A small network was trained on invented records. Each row is its activation on one of them, seen along a few directions.
After each row come some of the record's fields: ZENED, FOPI, FORIK, SEMO, VOBAK, TOFOL.
Not every record has every field; a missing one is left out.
Other fields move the rows too, some of them a lot.
In the rows, zero is written as 500.
Random noise pushes rows far along 4 fixed directions. That doesn't count. These rows show it; they differ only by the noise:
[471 569 538 456 598 578 527 498 607 493 463 457 429 500 471 561 531 449
 408 436]
[622 593 395 618 407 499 328 482 441 446 512 665 541 568 413 437 453 709
 557 647]
[567 658 498 527 458 606 421 514 567 433 508 598 425 635 404 551 541 663
 524 642]
[468 501 505 479 638 511 516 491 563 542 473 449 499 434 486 504 482 407
 364 317]
[636 381 347 456 466 403 347 499 476 411 502 465 365 607 444 516 507 723
 459 275]
[529 663 575 494 586 636 483 586 645 540 598 586 447 681 361 575 564 625
 400 405]

[534 609 503 415 390 627 522 484 622 393 530 463 349 719 502 633 570 623
 580 667]
{ZENED: kop, FORIK: fub, SEMO: runiz, VOBAK: lalak, TOFOL: gumur}
[526 406 507 374 496 502 526 511 543 372 376 367 262 507 494 598 615 515
 493 406]
{ZENED: fiko, FOPI: zam, FORIK: fub, SEMO: silak, VOBAK: nor, TOFOL: dofam}
[467 506 570 534 470 470 536 578 426 623 628 578 600 539 498 469 499 504
 552 585]
{ZENED: kop, FOPI: rufe, VOBAK: nor, TOFOL: gumur}
[609 589 348 567 427 554 371 385 606 324 399 544 470 571 484 487 428 659
 549 547]
{ZENED: fiko, FOPI: zam, FORIK: fub, SEMO: litos, VOBAK: lalak, TOFOL: rek}
[492 612 575 551 551 577 532 578 573 617 664 582 575 628 442 508 495 558
 473 440]
{ZENED: fiko, FOPI: rufe, FORIK: nitub, SEMO: silak, VOBAK: lalak, TOFOL: dofam}
[407 721 736 471 734 659 531 751 733 679 665 694 510 703 296 662 619 578
 386 433]
{ZENED: fiko, FOPI: zam, FORIK: nitub, SEMO: litos, VOBAK: nor, TOFOL: gumur}
[512 427 400 461 384 456 507 328 434 365 386 369 453 411 648 476 437 442
 590 637]
{ZENED: kop, FORIK: nitub, SEMO: litos, VOBAK: lalak, TOFOL: rek}
[564 318 483 395 469 419 500 526 418 447 509 373 319 548 465 499 586 576
 423 173]
{ZENED: kop, FOPI: zam, VOBAK: nor, TOFOL: gumur}
[388 408 567 374 521 476 614 479 512 461 357 340 385 353 588 575 554 293
 518 606]
{ZENED: kop, FOPI: zam, VOBAK: nor, TOFOL: rek}
[501 777 583 759 572 626 453 535 486 585 514 822 751 411 364 347 434 474
 477 744]
{ZENED: fiko, FOPI: zam, FORIK: fub, SEMO: silak, VOBAK: nor, TOFOL: rek}
[492 506 570 368 400 577 573 520 555 402 504 389 291 636 508 640 634 540
 560 604]
{ZENED: kop, FOPI: zam, VOBAK: tulu}
[454 573 558 538 586 533 550 564 568 696 705 576 688 608 507 504 432 489
 459 422]
{ZENED: kop, FORIK: nitub, SEMO: runiz, VOBAK: lalak, TOFOL: gumur}
[595 546 457 467 446 568 471 498 584 431 564 479 407 696 454 532 508 664
 476 398]
{ZENED: kop, FORIK: fub, SEMO: silak, VOBAK: lalak, TOFOL: dofam}
[472 483 533 552 430 465 509 424 292 452 373 511 529 274 519 382 524 355
 531 650]
{ZENED: kop, FOPI: rufe, VOBAK: nor, TOFOL: gumur}
[533 517 480 484 517 555 528 429 538 469 496 446 484 518 531 488 474 485
 440 375]
{ZENED: kop, FORIK: nitub, SEMO: litos, VOBAK: lalak, TOFOL: rek}
[484 456 485 473 432 439 468 530 435 455 454 497 442 485 519 537 542 527
 626 689]
{ZENED: fiko, FOPI: zam, FORIK: nitub, SEMO: runiz, VOBAK: nor, TOFOL: gumur}
[439 629 548 582 512 557 503 526 508 538 471 629 591 443 488 504 490 440
 584 810]
{ZENED: fiko, FOPI: zam, FORIK: fub, SEMO: silak, VOBAK: nor, TOFOL: gumur}
[552 704 506 536 470 606 374 609 635 473 575 674 430 765 367 616 546 765
 570 655]
{ZENED: fiko, FOPI: rufe, FORIK: fub, SEMO: litos, VOBAK: lalak, TOFOL: rek}
[672 324 269 499 446 382 404 422 497 415 559 433 495 630 544 463 395 713
 492 136]
{ZENED: fiko, FOPI: zam, FORIK: nitub, SEMO: litos, VOBAK: lalak, TOFOL: rek}
[547 499 435 468 481 549 510 399 564 412 473 411 443 559 530 484 467 527
 444 360]
{ZENED: kop, FORIK: fub, SEMO: litos, VOBAK: lalak, TOFOL: rek}
[552 381 451 417 334 470 553 379 398 347 417 355 346 479 603 491 559 504
 612 562]
{ZENED: kop, FOPI: rufe, VOBAK: nor, TOFOL: dofam}
[389 383 471 369 565 437 558 496 591 539 503 321 457 488 635 611 470 371
 505 476]
{ZENED: kop, FORIK: fub, SEMO: runiz, VOBAK: lalak, TOFOL: gumur}
[433 624 546 530 497 537 468 616 631 628 668 655 629 675 515 605 454 596
 643 784]
{ZENED: fiko, FOPI: rufe, FORIK: fub, SEMO: runiz, VOBAK: lalak, TOFOL: gumur}
[527 628 443 643 465 543 445 429 484 523 526 634 682 498 497 388 385 525
 530 645]
{ZENED: kop, FORIK: fub, SEMO: litos, VOBAK: lalak, TOFOL: rek}
[414 451 585 315 610 549 591 520 658 378 294 298 196 437 516 693 655 365
 441 397]
{ZENED: fiko, FOPI: rufe, FORIK: fub, SEMO: silak, VOBAK: nor, TOFOL: rek}
[591 502 460 553 236 526 549 315 308 378 472 467 535 448 600 365 470 494
 629 704]
{ZENED: kop, FOPI: rufe, VOBAK: tulu}
[544 389 463 450 524 471 578 444 499 463 485 393 475 492 554 494 504 476
 458 269]
{ZENED: fiko, FOPI: zam, FORIK: nitub, SEMO: litos, VOBAK: nor, TOFOL: dofam}
[535 734 649 500 404 747 596 457 548 424 513 530 401 615 413 510 606 530
 468 656]
{ZENED: lep, VOBAK: tulu}
[464 403 615 370 520 525 639 495 472 463 470 335 344 473 515 552 635 383
 425 324]
{ZENED: kop, FOPI: rufe, VOBAK: nor, TOFOL: rek}
[514 535 540 520 399 531 531 421 364 454 446 488 494 408 500 420 526 435
 510 657]
{ZENED: lep, VOBAK: tulu}
[517 433 499 439 561 493 530 487 550 423 395 428 404 456 508 551 543 478
 459 361]
{ZENED: fiko, FOPI: zam, FORIK: nitub, SEMO: litos, VOBAK: nor, TOFOL: dofam}
[445 449 499 482 574 437 455 596 544 560 498 477 487 485 480 547 495 487
 457 393]
{ZENED: fiko, FOPI: rufe, FORIK: fub, SEMO: runiz, VOBAK: tulu}
[531 534 465 530 475 508 497 514 545 525 610 544 568 647 532 543 433 599
 562 490]
{ZENED: fiko, FOPI: rufe, FORIK: nitub, SEMO: litos, VOBAK: lalak, TOFOL: rek}
[514 459 395 509 530 422 413 522 538 520 522 532 537 533 523 530 434 574
 524 470]
{ZENED: fiko, FOPI: rufe, FORIK: fub, SEMO: litos, VOBAK: lalak, TOFOL: rek}
[429 412 449 423 613 467 533 476 623 504 441 358 477 452 600 571 433 374
 445 320]
{ZENED: fiko, FOPI: zam, FORIK: fub, SEMO: litos, VOBAK: lalak, TOFOL: rek}
[567 343 430 531 367 377 489 421 249 472 489 475 541 391 558 349 477 494
 535 456]
{ZENED: kop, FOPI: rufe, VOBAK: nor, TOFOL: rek}
[536 678 485 613 516 555 407 554 581 566 611 724 657 639 421 512 437 662
 562 635]
{ZENED: fiko, FOPI: zam, FORIK: nitub, SEMO: litos, VOBAK: lalak, TOFOL: rek}
[506 360 488 484 481 317 352 627 371 528 510 585 447 486 415 510 561 627
 539 502]
{ZENED: kop, FOPI: rufe, VOBAK: nor, TOFOL: gumur}
[488 450 521 394 540 518 520 543 579 431 432 417 330 530 466 584 600 521
 472 390]
{ZENED: fiko, FOPI: zam, FORIK: fub, SEMO: silak, VOBAK: nor, TOFOL: gumur}
[574 608 514 530 519 568 447 569 558 554 625 610 503 668 375 518 529 676
 447 409]
{ZENED: kop, FORIK: nitub, SEMO: silak, VOBAK: lalak, TOFOL: dofam}
[462 523 589 486 605 496 499 627 551 577 525 580 495 543 440 587 556 525
 480 461]
{ZENED: fiko, FOPI: rufe, FORIK: nitub, SEMO: litos, VOBAK: nor, TOFOL: rek}
[475 416 449 406 461 415 415 559 523 452 463 482 386 547 531 647 547 602
 627 671]
{ZENED: fiko, FOPI: zam, FORIK: nitub, SEMO: runiz, VOBAK: lalak, TOFOL: gumur}
[490 534 516 355 478 575 509 505 660 365 431 381 246 601 519 679 618 550
 562 574]
{ZENED: fiko, FOPI: rufe, FORIK: fub, SEMO: silak, VOBAK: lalak, TOFOL: dofam}
[573 616 390 658 396 544 433 392 485 449 508 628 650 525 525 417 383 591
 616 744]
{ZENED: fiko, FOPI: zam, FORIK: nitub, SEMO: litos, VOBAK: lalak, TOFOL: rek}

Here are new rows. What are their fields?
[425 676 590 449 559 700 658 420 698 483 495 427 483 566 567 606 507 379
 477 580]
{ZENED: kop, FORIK: nitub, SEMO: litos, VOBAK: lalak, TOFOL: rek}
[558 651 611 513 470 654 521 552 545 496 580 616 451 656 366 506 604 639
 469 492]
{ZENED: kop, FOPI: zam, VOBAK: nor, TOFOL: dofam}
[535 453 485 550 439 460 510 418 338 511 490 485 571 389 507 355 457 437
 452 467]
{ZENED: lep, VOBAK: tulu}
[525 530 581 431 409 567 556 506 463 474 548 452 389 596 469 531 595 545
 494 543]
{ZENED: lep, VOBAK: tulu}
[672 515 459 586 366 510 427 457 340 461 577 580 518 573 391 337 492 676
 428 356]
{ZENED: lep, VOBAK: tulu}
[516 580 403 569 438 529 422 393 519 334 311 526 483 408 515 486 442 488
 572 725]
{ZENED: fiko, FOPI: zam, FORIK: fub, SEMO: litos, VOBAK: lalak, TOFOL: rek}
[412 296 551 341 565 376 552 538 470 485 398 330 350 372 544 575 587 358
 447 361]
{ZENED: kop, FOPI: rufe, VOBAK: nor, TOFOL: rek}
[524 659 612 581 406 610 507 527 427 491 522 659 525 535 418 445 555 547
 554 751]
{ZENED: kop, FOPI: zam, VOBAK: nor, TOFOL: rek}
[510 596 430 552 439 518 402 547 616 530 632 638 593 702 495 574 446 688
 654 751]
{ZENED: fiko, FOPI: zam, FORIK: fub, SEMO: runiz, VOBAK: lalak, TOFOL: gumur}
[471 347 388 354 464 428 510 382 507 290 230 250 257 336 634 621 542 380
 581 604]
{ZENED: fiko, FOPI: zam, FORIK: nitub, SEMO: silak, VOBAK: lalak, TOFOL: dofam}
[538 288 333 529 495 296 406 416 345 494 444 443 572 364 580 397 369 480
 474 356]
{ZENED: kop, FORIK: nitub, SEMO: litos, VOBAK: lalak, TOFOL: rek}
[578 535 352 534 368 469 347 441 496 348 412 562 438 565 510 553 467 691
 658 739]
{ZENED: fiko, FOPI: rufe, FORIK: nitub, SEMO: litos, VOBAK: lalak, TOFOL: rek}
[492 495 578 426 504 543 576 505 523 471 488 450 416 528 485 541 586 475
 487 466]
{ZENED: kop, FOPI: zam, VOBAK: nor, TOFOL: dofam}
[451 626 680 470 529 632 615 557 580 556 576 548 501 583 460 558 591 471
 499 585]
{ZENED: kop, FOPI: rufe, VOBAK: nor, TOFOL: dofam}
[443 619 668 383 402 675 652 494 542 404 459 438 311 581 516 624 666 454
 587 796]
{ZENED: kop, FOPI: zam, VOBAK: nor, TOFOL: rek}
[455 338 471 517 571 291 396 580 380 586 483 558 582 343 481 444 468 468
 486 427]
{ZENED: kop, FOPI: rufe, VOBAK: nor, TOFOL: gumur}
[487 485 405 494 403 462 432 491 544 444 474 507 500 537 579 567 450 555
 674 784]
{ZENED: fiko, FOPI: zam, FORIK: fub, SEMO: runiz, VOBAK: lalak, TOFOL: gumur}
[464 670 557 531 526 684 628 369 596 474 463 466 568 460 542 452 451 336
 433 544]
{ZENED: kop, FORIK: fub, SEMO: litos, VOBAK: lalak, TOFOL: rek}
[443 605 557 604 568 526 567 503 510 598 527 609 698 423 535 456 430 396
 541 653]
{ZENED: fiko, FOPI: rufe, FORIK: nitub, SEMO: litos, VOBAK: nor, TOFOL: dofam}
[531 364 490 513 596 353 429 603 422 629 602 563 560 490 439 450 509 571
 435 218]
{ZENED: fiko, FOPI: rufe, FORIK: nitub, SEMO: silak, VOBAK: nor, TOFOL: dofam}
[548 391 355 515 365 372 438 472 433 505 577 506 579 563 600 502 416 631
 670 628]
{ZENED: fiko, FOPI: rufe, FORIK: nitub, SEMO: runiz, VOBAK: lalak, TOFOL: gumur}
[327 496 495 477 683 469 505 453 605 487 286 419 522 240 583 553 437 213
 446 577]
{ZENED: fiko, FOPI: zam, FORIK: fub, SEMO: litos, VOBAK: lalak, TOFOL: rek}
